A small network was shown many inputs. Here are its activations along a few directions, one row for each input.
In each table, some parts of the input vary, and every possible input appears once, in random order.
Descriptions start from the smaller parts, as in this example, which fits no table here: one of 6 places along a line, together with either a single point or (one of 2 separate values, together with one of 5 places around a ring) or one of 11 places along a line.
Shared parts are said once, and a part with two or three values counts as separate values.
In the rows, zero is written as 128.

Other details of the inputs shift rows strongly along two fixed directions, in all tables alike. That doesn't count.
These rows show it; all are for the same input, with only those details redrawn:
[139 151 135 132 120 129 173 117 126 159 130  63  88 148]
[ 85 100 145 137  75 160  76 152 188  61 143 193 130 114]
[118 144 129 174 155  92 141 153 136 129 148  79 115 138]
[145 148 135 118 108 146 180 108 132 160 119  64  87 151]
[128 120 152  94  58 195 146 101 163 119 104 129 101 140]
[154 141 152  87  80 180 185  83 142 162  98  76  82 161]

Rows:
R1: [131  90 116  84 136 169  71 151 114 124 113 193 147 107]
R2: [127 178 100  85 179 150 140 111 114 177 110  74 123 132]
R3: [ 95 122 141 166 120 109  92 166 157  83 151 144 122 116]
R4: [124 118 118 195  87  76  98 137 137  98 130 172 151 117]
R5: [133 115 120 178 200  67 128 181  65 157 139 108 115 125]
R6: [ 96 155 130 159 171  98 109 162 129 128 155 119 124 133]
R7: [137 163  82 165 172  76  84 134 107 135 120 140 181  96]
R8: [154 131 124 115  54 173 146  66 124 150  86 165 136 147]
R9: [164  73 144 100  71 176 163 125 107 159  99 134  95 133]
R10: [149 139 105 156 198  11 144 102  90 112 174 104 189 105]
R11: [115  84 136 108 118 163  67 166 119 100 117 231 133 109]
R12: [129  67 133  94 185  91 124 152 116  87 164 168 180  89]
R13: [107 172 123 156 203 100 114 161 111 137 139  93 135 138]
R14: [157 143 117 102  69 182 134  70 117 154  84 163 146 141]
R15: [135 138 125  69 191 112 180  76 135 131 151  74 144 141]
Question: The inputs of R12 and R15 match in every part but one. If R11 is changed in the same way as R12 into R15, which row does it become?
Answer: R13
Question: Describe the family of inputs behind these rows.
Answer: one of 3 separate values, together with either a single point or one of 4 places along a line
Question: List by row number the other rows that have the choice among 3 separate values in common with R10.
Answer: R4, R7, R8, R14
Question: Change only the choice among 3 separate values in R4. List by row number the other rows that result.
Answer: R3, R9
